A small network was shown many inputs. Here are its activations along a few directions, one row for each input.
Each table varies a few parts of the input and shows all the possible inputs, shuffled.
Descriptions start from the smaller parts, as in this example, which fits no table here: one of 8 places around a ring, together with either a single point or one of 11 places around a ring or (one of 2 separate values, together with one of 6 places along a line).
Shared parts are said once, and a part with two or three values counts as separate values.

Other details of the inputs shift rows strongly along two fixed directions, in all tables alike. That doesn't count.

Rows:
x1: [-56  14  26 -20  15   0  46  13 -40  44   6  28]
x2: [  2 -15 -43  14  16 -13  -5  11  40 -53 -21 -23]
x3: [-30  -9 -39   6  35 -18  18  31  37 -51 -19 -16]
x4: [ -4 -21 -56   4  22 -15  -3  21  51 -47 -25 -11]
x5: [-54  -7 -45  -9  48 -22  36  46  40 -38 -24   2]
x6: [ 45  -9 -17   1 -23  12 -65 -25  26 -31  25 -17]
x7: [ 86  19  28 -11  -9  27 -19  -2  30  23 -24   2]
x8: [ 68  20  36  -2 -15  26   0   4  18  27 -32   2]
x9: [ 25 -18 -55  17 -13  -2 -36  -6  55 -50 -15 -22]
x10: [-15  -5  -8  14   2 -10  15   8  -5  -2 -15  -1]
x11: [ 63   7 -30   2   7  15  -7  24  89 -28 -59 -13]
x12: [ 39   3  24   7 -30  15 -52 -37 -17  -5  37 -16]
x13: [ 44  -3  18  11 -49  18 -50 -46 -17  20  26  -3]
x14: [-35   1  -5   8  14 -12  37  18 -16   6 -18   5]
x15: [-25   5  34   2   8  -6  33  -2 -48  32   3  11]
x16: [-13   5  26 -11   0   3   5  -8 -32  29  20  16]
x17: [-42  11  37 -13  21 -13  52   9 -53  42  10  23]
x18: [-22  -5 -20  -6  10  -4  14  10  10  -2 -11   5]
x19: [ -9  -8 -50   6   6  -4 -11  14  47 -45 -11 -13]
x20: [-21   2  28  -8  -5   4  25 -11 -44  52   0  23]
x21: [-26  10  34  -2   8  -5  31  -3 -46  29   9  10]
x22: [ 19   8  34   2 -23  11 -34 -26 -25   5  39  -8]
x23: [-32 -10 -53  -6  28 -10  16  28  44 -38 -25  -4]
x24: [ 14   3  42  -2 -16   2  -3 -27 -48  36  25  10]
x25: [-47   7 -11  -6  17  -7  32  21   0   1  -5  10]
x26: [ 16  -4   4  15 -22   3 -21 -13 -12   1   6  -9]
x27: [ 28 -24 -53   9   0  -8 -37  -1  56 -53 -14 -19]
x28: [-15   0  17  -7  -5   3  21 -11 -33  39  -2  18]
x29: [-29  -2  -2  -8  10  -3  32   6 -17  23 -13  16]
x30: [ -6  11  29   3 -16   6  -3 -11 -39  23  22   4]
x31: [-61   4  -2   2  28 -20  59  34 -19  12 -20  12]
x32: [ 51  -7  15   3 -36  13 -53 -44 -15  12  26  -3]
x33: [ 43   0  16   9 -47  20 -50 -45 -19  18  28  -4]
x34: [ 34  21  22 -14  31   8  41  34  31  20 -46  12]
x35: [ -7  -8 -38  -2  20 -13  -9  21  45 -56  -1 -17]
x36: [-54  -2 -39   0  48 -24  41  45  34 -49 -25  -9]
x37: [ 41 -10   4   6 -22   5 -43 -25   1 -13  23 -14]
x38: [ 55 -11 -14  16 -46  16 -69 -37  19 -18  19 -19]
x39: [-29   9  19  -3  -2   0  27  -2 -34  36   6  17]
x40: [ 19 -19 -48   6  10 -12 -30  10  59 -64  -4 -27]
x41: [-34  -1   1  -9  22 -11  32  15 -13  16  -5  16]
x42: [  6  10  25  -2 -29  15 -27 -22 -22  20  34   4]
x43: [-45 -11 -47  13  34 -26  47  40  27 -32 -46  -4]
x44: [ 33   7  21   8 -40  16 -55 -30 -17  -1  39 -13]
x45: [ 21 -16 -42  15   2  -7 -35   2  51 -64  -5 -32]
x46: [ -7   6  35  -9  -1   0   4  -8 -36  22  29  10]
x47: [-52  10  26 -18  14   1  47  10 -44  48   3  29]
x48: [-47  15  33  -9   4   1  40   5 -48  49  11  27]
x49: [-54   6  -3   2  25 -18  54  30 -19  10 -18  10]
x50: [ 60 -17 -10  11 -30   5 -64 -32  22 -31  21 -23]
x51: [-42   8  30 -15   7   0  42   3 -48  55   3  29]
x52: [  3   5  21  -7  -5   1 -15  -9 -15   2  31  -1]
x53: [ -3   1  23  -6  -4   1   7 -14 -37  34  10  15]
x54: [-54  -8 -51   2  35 -22  44  42  38 -29 -35   1]
x55: [-19   2  22   5   8  -8  30  -4 -36  21  -4   7]
x56: [ 91  17  30   1 -15  29 -27  -8  34   6 -23 -11]
x57: [ 32  22  24 -18  13  18  38  24  23  40 -49  18]
x58: [-40  -8 -47   9  30 -19  23  41  37 -46 -26 -12]
x59: [ 27   0  -2  -5 -28  18 -51 -25   9  -9  27  -8]
x60: [ -7 -20 -59   4  15  -8  -3  18  53 -43 -30 -11]
x61: [ 33   4  17  -5 -27  15 -51 -30 -10   2  38  -3]
x62: [-13   0   3  -6  14  -7   9   6  -5  -8  11   1]
x63: [ 50  -6  22  14 -38  12 -52 -44 -16   0  25 -16]
x64: [ 25   1  -3  10 -27   9 -51 -14  10 -24  24 -21]
x65: [-22   5  35  -7  10  -8  35  -1 -50  38  10  18]
x66: [  2   6  33  -9 -11   5  -3 -21 -41  38  24  15]
Description of these inputs: one of 6 places around a ring, together with either a single point or (one of 2 separate values, together with one of 5 places along a line).
Q: The inputs of x44 and x35 match in every part but the place on the ring of 6. If x58 is changed in the same way as x44 into x35, which row does it become?
A: x46
Q: List by row number the other rows that have the place on the ring of 6 in common with x59.
A: x1, x18, x20, x23, x28, x29, x47, x51, x57, x60
Q: Change only the choice among 2 separate values in x21. List by row number the other rows that result.
A: x45

Rows:
x67: [ 47  -9   1   6 -19   9 -23 -24   5  10 -12  -4]
x68: [-24  23  53  -4  28  -8  66  24 -44  40 -12  16]
x69: [-27 -18 -11  14 -34  -8 -63 -45 -39 -32  78 -18]
x70: [-106  -19   11    5    7  -32   44  -15  -98   31   39   20]
x71: [ 58   7  12  -6  -6  14 -45  -6  30 -27  14 -18]
x72: [ 34   6  12   6 -40  23 -33 -25  -1  22   5   0]
x73: [-18  27  76   6   3   0  61   6 -76  71  -6  21]
x74: [ 53 -15 -14   0 -38  18 -48 -36  12  16   0   4]
x75: [ 53   5   7 -20 -29  28 -63 -25  22   3  34  -1]
x76: [-46  28  56 -33  28   5  62  20 -48  67   7  40]
x77: [ 50  -4 -22   7 -50  26 -62 -27  31  -3   4  -9]
x78: [ 60   8  17   0 -32  25 -50 -28  12   0  16 -12]
x79: [ 77   7  19   2 -11   8 -56 -10  31 -39  22 -28]
x80: [ 84 -16  -8  10 -50  23 -76 -51  21   0   8 -12]
x81: [-36  12  53  -7  27 -11  85  13 -70  78 -28  37]
x82: [-29  10  52   1  32 -18  86  16 -62  61 -27  26]
x83: [ -46  -15 -107   -2   66  -24   45   75  118  -87  -75  -13]
x84: [-29 -20 -28   6 -14 -14 -65 -28 -12 -58  75 -23]
x85: [-51 -11 -93 -13  91 -34  60  93 114 -94 -72 -15]
x86: [-22  21  49   2   4   2  53   9 -51  57 -16  20]
x87: [ 58   2  -5   7 -14  13 -43  -9  37 -32  -1 -22]
x88: [-53  18  20 -25  21   2  63  23 -29  58 -12  40]
x89: [-28 -30 -43  28 -36 -13 -66 -36 -13 -56  56 -31]
x90: [ -58  -16 -108   11   69  -34   67   87  109  -85  -96  -17]
Q: What is each input in this table made of?
A: one of 4 places along a line, together with either a single point or one of 5 places along a line
Q: The inputs of x77 and x88 match in every part but the place on the line of 4. If x73 is changed in the same way as x77 into x88, which row does it become?
A: x68
Q: List by row number the other rows that have the place on the line of 4 in common with x75.
A: x71, x76, x79, x84, x85
Q: Change only the place on the line of 5 in x80. List by row number the other rows that result.
A: x67, x74, x81, x82
